A small network was shown many inputs. Here are its activations along a few directions, one row for each input.
In each table, some parts of the input vary, and every possible input appears once, in random order.
Descriptions start from the smaller parts, as in this example, which fits no table here: one of 3 separate values, together with either a single point or one of 11 places around a ring or (one of 6 places along a line, together with one of 8 places around a ring).
Shared parts are said once, and a part with two or three values counts as separate values.
In the rows, zero is written as 128.

Other details of the inputs vary at random and push rows far along two fixed directions, the same in every table; ignore that.

A family of inputs:
R1: [ 89 136  77 144 156 125 119 151  90 113 132]
R2: [136 133 148  93 117 150 160 109 184 133 116]
R3: [173 111 130 170 118 114  72 150  51 105 170]
R4: [106 133 114 123 138 134 146 137 140 126 125]
R5: [107 131 123 129 134 140 141 134 140 128 127]
R6: [111 135 123 122 129 135 139 136 138 119 120]
R7: [128 125 146  93 113 155 160 111 180 142 115]
R8: [132 136 149 100 119 127 154  98 181 159 102]
R9: [192  86 208 122  71 149 110 130 135 151 137]
R10: [ 98 152  75 152 159 102 111 122  93 122 127]
R11: [115 139 111 116 136 130 144 133 139 115 122]
R12: [134 129 149 106 122 154 163 112 190 138 119]
R13: [102 134 115 128 132 134 143 136 143 119 123]
R14: [171 118 132 184 122  97  62 132  53 127 157]
R15: [107 136 112 128 134 135 144 131 145 117 127]
R16: [112 133 105 113 134 137 143 126 135 124 126]
R17: [ 87 144  83 146 151 122 118 151  91 100 129]
R18: [126 131 156  99 119 126 160 101 174 158  96]
R19: [ 89 144  86 146 163  99 115 129  85 120 121]
R20: [132 125 147  99 121 157 160 113 184 143 116]
R21: [112 135 120 116 129 137 140 129 135 123 126]
R22: [122 131 110 114 131 137 140 124 136 123 128]
R23: [198  91 210 134  81 148 116 128 144 149 147]
R24: [115 130 119 123 136 135 145 134 139 127 128]
R25: [117 131 117 124 137 135 144 132 141 126 130]
R26: [115 149 112 124 146 113 128 108 144 136 118]
R27: [ 91 146  81 147 152 122 120 146  92  99 134]
R28: [119 129 114 119 137 139 141 130 138 129 127]
R29: [ 92 148  83 145 164  96 109 123  92 117 129]
R30: [193  94 218 123  85 116 101 116 137 161 126]
R31: [190  99 174 142  93 126  93 141  93 128 157]
R32: [ 86 138  79 150 156 131 118 146  92 113 136]
R33: [ 94 143  76 155 154 122 121 142 100  97 141]
R34: [170  97 176 158  99 134  94 148  97 133 151]
R35: [139 126 140  90 116 150 161 109 182 138 116]
R36: [198 103 173 149  97 126  93 140 100 119 154]
R37: [116 137 120 122 132 136 140 130 140 117 124]
R38: [116 131 117 123 130 130 144 136 142 120 126]
R39: [110 137 112 129 141 141 144 127 144 122 130]
R40: [114 134 121 115 129 130 140 140 136 119 116]
R41: [129 135 151  99 118 127 154 101 179 161 100]
R42: [184 100 163 150  98 138  91 131  97 127 157]
R43: [ 97 148  78 148 155 123 120 141  95  95 137]
R44: [ 89 149  80 151 155 101 111 130  90 127 123]
R45: [124 139 120 122 146 114 135 107 136 132 114]
R46: [104 132 115 122 138 134 144 139 139 126 122]
R47: [ 89 138  77 149 157 131 119 143  91 112 138]
R48: [ 91 139  76 150 158 132 118 141  93 111 140]
R49: [109 138 118 119 146 112 138 114 131 136 110]
R50: [169 111 139 177 129  95  67 134  46 122 155]
R51: [ 98 142  75 150 160 122 124 143  97 105 143]
R52: [187  92 173 148  97 134  93 145  94 137 155]
R53: [208  98 207 129  80 144 113 125 145 135 142]
R54: [ 90 137  76 145 156 125 120 149  91 113 135]
R55: [172 108 130 182 118 112  74 154  59 102 170]
R56: [118 141 109 116 138 130 144 131 140 113 123]
R57: [ 91 143  78 137 151 117 120 148  88 105 135]
R58: [102 132 111 118 131 141 140 129 135 127 122]
R59: [137 124 144  94 122 152 163 116 183 143 115]
R60: [187  93 171 143  91 132  93 140  91 134 155]
R61: [ 94 144  76 137 152 118 122 145  88 104 137]
R62: [109 147 115 122 143 112 129 112 141 140 117]
R63: [124 131 159  94 124 121 150 102 180 154 100]
R64: [129 130 150  92 114 149 161 114 180 138 115]
R65: [179 105 184 152  98 106  77 131  95 150 140]
R66: [128 122 146  88 111 149 162 119 177 144 110]
R67: [124 134 114 126 139 136 143 128 144 121 131]
R68: [112 148 114 123 144 112 129 110 142 138 118]
R69: [130 129 152  91 114 142 163 125 181 135 107]
R70: [132 133 152  99 121 126 160  96 175 156 100]
R71: [133 134 154  94 127 122 151  95 183 150 105]
R72: [170 107 131 180 116 112  75 156  57 104 169]
R73: [132 131 155  95 127 125 158  98 177 153 100]
R74: [101 136 116 115 131 136 139 134 134 122 119]
R75: [120 135 116 131 133 136 141 126 148 114 129]
R76: [121 140 119 125 139 114 138 107 133 138 114]
R77: [114 135 107 126 143 146 140 123 143 124 128]
R78: [101 151  77 152 162 102 117 118  89 117 126]
R79: [117 132 113 119 131 143 138 121 137 124 128]
R80: [107 127 121 123 133 144 137 135 136 132 121]
R81: [117 139 108 112 136 131 143 127 137 117 127]
R82: [126 123 152  97 112 142 164 128 185 137 107]
R83: [182  96 178 158  91 130  94 145 100 126 155]
R84: [111 129 116 118 128 142 139 126 134 127 126]
R85: [118 137 117 117 132 137 139 124 138 119 129]
R86: [155 104 140 184 111 116  71 163  54 109 162]
R87: [113 138 112 115 135 130 145 135 137 116 120]
R88: [135 135 153  96 129 123 150  93 185 148 105]
R89: [158 112 139 180 116  95  61 143  47 133 149]
R90: [106 135 113 110 132 130 141 136 133 122 119]
R91: [ 88 143  86 145 162  99 113 132  84 120 118]
R92: [104 134 115 128 139 140 145 132 141 126 127]
R93: [125 131 111 121 140 140 140 126 141 125 129]
R94: [112 135 109 123 135 129 146 133 144 117 126]
R95: [198  88 209 129  74 136 117 138 143 143 140]
R96: [181 100 183 153  96 108  88 128  87 149 135]
R97: [106 146 117 121 142 111 130 115 139 141 115]
R98: [126 121 147  87 111 149 160 121 176 144 107]
R99: [174 101 173 146  94 131  93 143  93 129 152]
R100: [124 136 156  97 120 124 148 105 183 160 102]
R101: [198  96 216 123  87 116 103 111 138 160 131]
R102: [ 92 147  81 149 158 101 119 125  84 122 123]
Each input here is: one of 6 places along a line, together with either one of 5 places around a ring or (one of 2 separate values, together with one of 6 places around a ring).
Changing only the place on the line of 6 turns R77 into R80. The same change can be made to R12. Which row results?
Answer: R34
Changing only the place on the line of 6 turns R38 into R95. The same change can be made to R49. Which row results?
Answer: R19
Changing only the place on the line of 6 turns R14 into R10. The same change can be made to R88. Which row results?
Answer: R71
Start at R35 and move only the place on the ring of 6, one step at a time. The first step leads to R93. Which rows follow, in order?
Answer: R67, R55, R36, R3
Which other rows does R8 become when the place on the ring of 5 takes its other values? List them by row number.
Answer: R29, R62, R70, R73
Which other rows does R18 become when the place on the line of 6 takes its other values? List them by row number.
Answer: R70, R76, R78, R96, R102
Which other rows does R99 become when the choice among 2 separate values takes its other values? List them by row number.
Answer: R57

A family of inputs:
R103: [153 147 158  96 128  99 140  58 173 168  92]
R104: [165  96 189 143  93 161 103 125 163 156 137]
R105: [ 67 141  78 111 143 141 154 146  99 109 110]
R106: [160  97 190 100  76 148 105 140 138 148 129]
R107: [186 121 171 103 113 139 121 103 162 140 148]
R108: [ 62 147  59 138 183 136 154 131 140 135 125]
R109: [ 72 150  61 119 172 102 161 146 147 100 120]
R110: [115 141 108  76 137 157 198  83 202 117 102]
R111: [ 48 165  81 106 166  84 136 107 111 149  78]
R112: [127 117 107 173 146 140 117 147  85 135 144]
R113: [101 116 102 169 146 147 132 134 100 114 141]
R114: [182 124 167 115  89 155 132 102 154 129 140]
R115: [136 138 140 169 135  55  84 125  78 124 117]
R116: [155 119 136 173 112 111 104 165  67  85 153]
R117: [121 154 120  75 130 156 164  88 211 130 109]
R118: [146  98 164  83 104 139 144 133 154 159 116]
R119: [104 127 151  66 125 146 155 127 182 148 109]
R120: [127 136 124 152 147 102 101 159 103  94 152]
R121: [150 122 139 168 116 108  74 162  88  89 150]
R122: [147 108 177 100  69 154 133 137 139 144 123]
R123: [149 132 123  78 132 139 169  93 195 145 119]
R124: [ 51 155  71 137 183 139 145 129 148 131 133]
R125: [150 101 132 144 118 125  97 165  47 126 140]
R126: [112 136 124 180 150  89  90 106  84 163 120]
R127: [225 101 177 118  95 141 125 109 129 142 147]
R128: [137 116 127 193 107 143  88 149  74 126 167]
R129: [124 136 118 163 117 115 111 159  96  84 145]
R130: [110 142  92 137 154 113 147 156 116  95 120]
Changing only one part turns R124 into R120. The same change can be made to R126. Which row results?
Answer: R115
What is each input in this table made of?
Answer: one of 4 separate values, together with either a single point or one of 6 places around a ring
Which other rows does R109 become when the choice among 4 separate values takes its other values? List them by row number.
Answer: R108, R118, R123

A family of inputs:
R131: [201  93 167 156 103 121  99 155  91 126 159]
R132: [ 45 149  43 117 173 134 152 142 111 115 115]
R133: [137 140 147 100 121 109 154  93 175 152  93]
R134: [ 47 174  30  93 182 133 185 125 145 104 104]
R135: [ 40 165  57 123 190  97 131 126 117 130 102]
R136: [115 142 145  82 127 148 194 116 218 124  96]
R137: [109 131 137  89 132 167 195 117 213 161  98]
R138: [ 57 165  51 159 175 104 121 115  88 132 109]
R139: [163 103 169 154 108 142 115 129 128 121 156]
R140: [172  87 184 166  96 131  87 159  93 125 150]
R141: [ 81 151  68 158 143 103 100 166  60  85 148]
R142: [117 126 151 103 118 117 146 101 174 168  88]
R143: [ 66 151  64 176 171 133 119 153  80  97 137]
R144: [ 83 148  71 164 156  73  98 134  47 110 123]
R145: [172 114 144 119 115 143 134 121 130 127 136]
R146: [ 97 132  67 160 150 107 100 162  25  91 152]
R147: [178 110 166 150 111 135 117 135 128 110 142]
R148: [200 110 168 159  90 126  81 143 101 115 164]
R149: [187  93 169 150  93 142  76 128  91 124 171]
R150: [136 134 141  81 114 148 153 116 177 125 112]
R151: [ 33 182  45 109 201 109 162  94 158 127 106]
R152: [191 113 164 156 107  99  91 107 102 141 131]
R153: [ 93 150  78 183 174  94  73 137  38 125 144]
R154: [172  95 157 147 113 140 119 132 126 137 159]
R155: [103 140 139  74 121 176 176 104 208 149  95]
R156: [ 98 129 140  63 118 163 172 114 210 146  90]
R157: [187 102 155 142 116 133 122 138 126 127 146]
R158: [183 103 169 163  88 133  80 137 102 125 177]
R159: [181 112 156 126 104 141 103 125 121 116 142]
R160: [171 100 155 134 106 147 117 120 113 137 159]
R161: [182 122 169 135 124 103  99 110 121 142 132]
R162: [142 127 155 134 101 151 120 135 143 141 137]
R163: [ 76 142  63 167 149 113  89 168  67  99 148]
R164: [145  97 153 128 115 138 132 149 139 146 129]
R165: [176 123 173 129 119  98 101 118 117 144 131]
R166: [145 136 145 109 105 134 138 133 163 123 129]
R167: [108 128 142  71 124 144 202 126 207 142  94]
R168: [109 135 137  76 124 175 193 105 200 161  98]
R169: [ 90 147  61 179 166  89  92 113  61 118 143]
R170: [102 138 143  55 112 152 183 113 202 131  90]
R171: [144 125 171 112 118  98 120 119 127 146 116]
R172: [141 114 170 126 105 131 138 144 134 115 126]
Changing only one part turns R137 into R167. The same change can be made to R153. Which row results?
Answer: R171
Changing only one part turns R157 into R131. The same change can be made to R145. Which row results?
Answer: R134
What is each input in this table made of?
Answer: one of 6 places around a ring, together with either one of 2 separate values or one of 5 places around a ring
Which other rows does R143 become when the place on the ring of 5 takes its other values? List them by row number.
Answer: R137, R155, R162, R168
Which other rows does R144 become when the choice among 2 separate values takes its other values? List them by row number.
Answer: R171
Which other rows does R165 become when the choice among 2 separate values takes its other values? List them by row number.
Answer: R133
